These are the activations of a small neural network, seen along a few directions. Each row is one input.
In each table, some parts of the input vary, and every possible input appears once, in random order.
Descriptions start from the smaller parts, as in this example, which fits no table here: one of 5 places around a ring, together with either a single point or one of 9 places along a line or (one of 2 separate values, together with one of 6 places along a line).
Shared parts are said once, and a part with two or three values counts as separate values.
In the rows, zero is written as 128.

Other details of the inputs shift rows strongly along two fixed directions, in all tables alike. That doesn't count.

A family of inputs:
r1: [117 133 123 131 135 124 133 135 127 135 135 125 118 126]
r2: [121 135 123 125 129 133 136 130 134 122 132 125 130 124]
r3: [122 130 127 125 133 126 136 137 136 129 124 129 124 132]
r4: [126 135 125 127 126 129 134 138 137 128 125 132 125 129]
r5: [124 133 127 126 125 133 136 138 134 127 127 130 130 127]
r6: [128 131 125 122 120 131 138 127 137 127 135 123 134 132]
r7: [115 131 124 131 124 130 132 134 125 130 137 122 126 120]
r8: [137 130 119 128 127 132 129 129 139 132 132 126 123 137]
r9: [144  76 145 121 133 117 119  74 110 111  70 152 118 114]
r10: [137 137 129 121 121 121 134 135 127 127 133 125 136 131]
r11: [135 129 120 128 124 131 131 135 140 133 131 125 126 138]
r12: [132  69 148 131 131 128 115  65 108 119  71 153 109 113]
r13: [111 127 128 130 131 130 130 135 123 132 137 122 128 124]
r14: [129 128 118 134 123 126 131 133 130 138 136 121 120 132]
r15: [143 137 205 169 137 205  20 148 120 138 166 179 190 165]
r16: [139 127 123 124 124 121 131 137 128 127 131 122 134 131]
r17: [141 139 127 124 125 118 129 129 129 127 133 128 129 134]
r18: [122 136 122 133 128 126 132 133 127 132 135 127 117 123]
r19: [132 139 125 125 127 117 131 141 127 124 125 130 129 127]
r20: [114 127 128 130 131 127 136 136 124 135 131 123 124 125]
r21: [139 133 117 125 129 121 125 129 129 126 135 122 130 131]
r22: [123 134 124 125 136 127 135 136 136 130 129 128 123 131]
r23: [132 124 122 127 123 133 133 133 137 131 129 124 130 135]
r24: [116 128 126 131 132 123 134 136 126 135 130 125 119 127]
r25: [127 136 125 123 127 121 131 139 125 120 131 126 137 122]
r26: [128 139 125 125 131 122 130 134 123 119 132 126 136 123]
r27: [139 139 128 122 122 117 131 135 129 129 132 127 131 134]
r28: [130 126 116 125 126 133 136 124 137 126 133 119 129 132]
r29: [133 140 125 126 130 118 127 136 126 124 127 132 128 126]
r30: [120 135 123 133 125 124 135 136 128 133 131 126 119 123]
r31: [125 133 125 130 123 127 130 117 127 133 137 123 121 127]
r32: [143  73 146 120 129 116 119  79 111 113  69 152 120 114]
r33: [119 135 121 123 137 129 135 131 135 128 131 125 127 128]
r34: [113 133 123 130 136 127 129 131 125 133 138 123 122 123]
r35: [121 133 124 124 125 132 136 134 135 124 130 127 132 124]
r36: [141 129 123 125 126 118 127 136 130 129 129 125 128 134]
r37: [127 135 126 131 119 125 135 129 130 137 136 124 121 131]
r38: [126 131 129 122 133 119 134 141 123 125 125 126 133 128]
r39: [127 128 116 133 127 129 127 123 128 134 139 120 121 128]
r40: [129 135 125 132 122 126 132 123 129 136 137 125 119 130]
r41: [122 128 127 128 119 128 134 123 126 131 138 121 127 126]
r42: [123 131 128 121 133 119 132 139 124 122 130 123 136 127]
r43: [135 137 126 126 124 130 132 126 139 132 134 129 126 136]
r44: [126 123 120 132 121 130 132 132 127 136 134 120 124 129]
r45: [129 134 124 123 124 131 139 121 136 126 135 122 132 131]
r46: [130 135 126 123 126 120 134 140 124 123 125 129 133 124]
r47: [137  91 148 125 136 117 115  82 110 112  70 161 118 109]
r48: [125 138 124 123 138 118 129 136 125 124 133 125 131 127]
r49: [123 131 127 128 122 130 134 117 125 130 138 121 125 126]
r50: [116 134 125 132 128 132 130 129 123 128 138 123 125 120]
r51: [134 135 126 119 121 118 135 131 127 123 136 122 137 129]
r52: [135 118 124 135 125 138 130 131 139 128 114 113 121 126]
r53: [131 129 117 135 126 128 127 128 130 137 138 122 118 131]
r54: [129 122 119 124 123 133 133 128 137 127 131 121 131 132]
r55: [119 128 128 124 131 130 138 137 133 129 125 127 130 130]
r56: [131 137 123 125 125 130 134 121 138 129 134 125 128 132]
r57: [123 138 120 125 130 130 133 130 136 126 131 128 126 125]
r58: [128 130 121 142 123 139 125 143 130 136 134 105 121 126]
r59: [117 133 124 124 136 131 137 131 133 125 133 122 131 128]
r60: [140 129 121 132 125 124 130 142 132 128 124 106 127 125]
r61: [128 134 128 123 134 115 132 142 126 126 125 128 128 131]
r62: [132 129 115 126 128 132 131 123 138 130 132 123 125 132]
r63: [130 134 127 123 120 132 138 132 137 132 133 126 133 134]
r64: [116 129 126 123 131 131 136 136 134 126 130 124 132 128]
r65: [118 131 126 132 124 129 135 136 124 132 131 125 123 122]
r66: [120  76 157 130 140 128 115  75 105 119  73 156 113 109]
r67: [126  84 150 132 134 126 115  74 108 120  72 160 107 106]
r68: [125 132 127 129 118 128 137 129 127 136 137 122 126 129]
r69: [137 139 124 122 125 118 131 124 127 125 133 125 131 129]
r70: [137 137 203 173 146 207  15 149 117 133 163 183 186 157]
r71: [124 136 127 123 137 121 132 137 123 121 135 122 136 127]
r72: [129 137 125 124 137 116 130 140 126 125 130 128 127 130]
r73: [123 123 119 131 122 131 129 129 127 133 139 118 127 128]
r74: [135 137 126 122 125 120 134 126 126 122 136 121 136 129]
r75: [142 132 120 125 128 119 125 132 129 128 131 126 126 133]
Description of these inputs: one of 3 separate values, together with either a single point or (one of 4 places along a line, together with one of 6 places around a ring).
The inputs of r62 and r21 match in every part but the choice among 3 separate values. If r6 is changed in the same way as r62 into r21, which row does it become?
> r51
The inputs of r52 and r60 match in every part but the choice among 3 separate values. If r5 is changed in the same way as r52 into r60, which row does it become?
> r46
Change only the place on the ring of 6 in r38. List by row number the other rows that result.
> r42, r48, r61, r71, r72
Start at r72 and move only the place on the line of 4, one step at a time. The first step leads to r29. Which rows follow, in order?
> r17, r75
Start at r53 and move only the place on the ring of 6, one step at a time. The first step leads to r14. Which rows follow, in order?
> r44, r73, r12, r39
Change only the choice among 3 separate values in r23. List by row number the other rows that result.
> r16, r44
Change only the choice among 3 separate values in r74. List by row number the other rows that result.
> r45, r49

A family of inputs:
r76: [178 132 158 141 130 164  54 164 135 119 143 160 185 164]
r77: [111 113 114  87 127  58 204 125 118 106  60 122  98  92]
r78: [113 169  67 149 115 111 150 181 130 170 212  48 106 140]
r79: [156 201  93 111  99 113 164 217 166 137 192  79 157 161]
r80: [143 190  80 114 105  88 161 186 125 129 200  75 148 132]
r81: [121  74 143 139 119 156 117  51 115 130 112 128 118 117]
r82: [177 129 173 146 118 168  56 167 131 124 139 161 188 162]
r83: [117 143 148 121 166 130  95 155 119 104 128 156 162 129]
r84: [127 102  81 119 102 112 195  83 160 134  76 106  63 106]
r85: [ 72  87  98 107 135 113 211  87 140 125  82  96  81  92]
r86: [159 202  65 103 125 108 160 202 175 124 192  83 150 161]
r87: [125  83  76 108 101 119 203  81 165 134  77 101  71 113]
r88: [ 87 107 155 170 159 161  83 161 107 150 134 130 121 127]
r89: [119  94 138 109 150  96 133 120 105  99  65 157 126 105]
r90: [160  87 124  99 138  76 134  56 104  98  66 152 111 108]
r91: [149  53 156 162 130 155  82  96 123 148  73 146 101 140]
r92: [112 188  77 150 114 119 143 165 129 161 216  71 104 127]
r93: [115 131 157 173 118 177  62 105 107 143 172 141 136 122]
r94: [ 76 124 112 135 132 131 166 118 127 130 110 121  88  92]
r95: [146 207  79  99 128  84 164 159 139 122 196  82 139 138]
r96: [ 82 101 160 115 144 127 145  89 117 124  84 182 112 114]
r97: [116 116 148 119 141 110 128 148 106 107  94 148 141 109]
r98: [179 149 171 135 140 165  59 146 144 117 141 163 182 169]
r99: [177 146 185 140 126 167  60 154 138 123 141 160 187 169]
r100: [119 106 162 107 149  99 140 108 108 101  61 156 126 109]
r101: [160  95 161 117 113  97 113  83  92 113  85 152 133 115]
r102: [160 104 165 115 128 100 112  72  95 108  86 154 135 118]
r103: [135 100  88 129 111 104 177  97 146 145  79 109  58 113]
r104: [138 114 174 167 126 231  56 132 154 145 165 136 173 171]
r105: [ 83 131 161 171 156 168  82 150 108 147 141 148 122 116]
r106: [116 125 105  82 154  62 194 109 127  99  64 130  97  99]
r107: [ 63 167  77 127 128 147 185 179 152 145 182  76 114 115]
r108: [139 137 181 148 124 193  69 130 150 147 161 185 169 178]
r109: [143 192  68 110 115  85 157 183 129 124 204  77 146 133]
r110: [114 115 153 163 120 190  72 102 114 143 171 139 150 131]
r111: [122  96 157 122 120 121 123  47 106 132 107 179 113 122]
What is each input in this table made of?
> one of 3 separate values, together with either a single point or one of 5 places along a line or one of 6 places around a ring
The inputs of r102 and r100 match in every part but the choice among 3 separate values. If r81 is changed in the same way as r102 into r100, which row does it become?
> r85
Change only the choice among 3 separate values in r79. List by row number the other rows that result.
> r77, r101
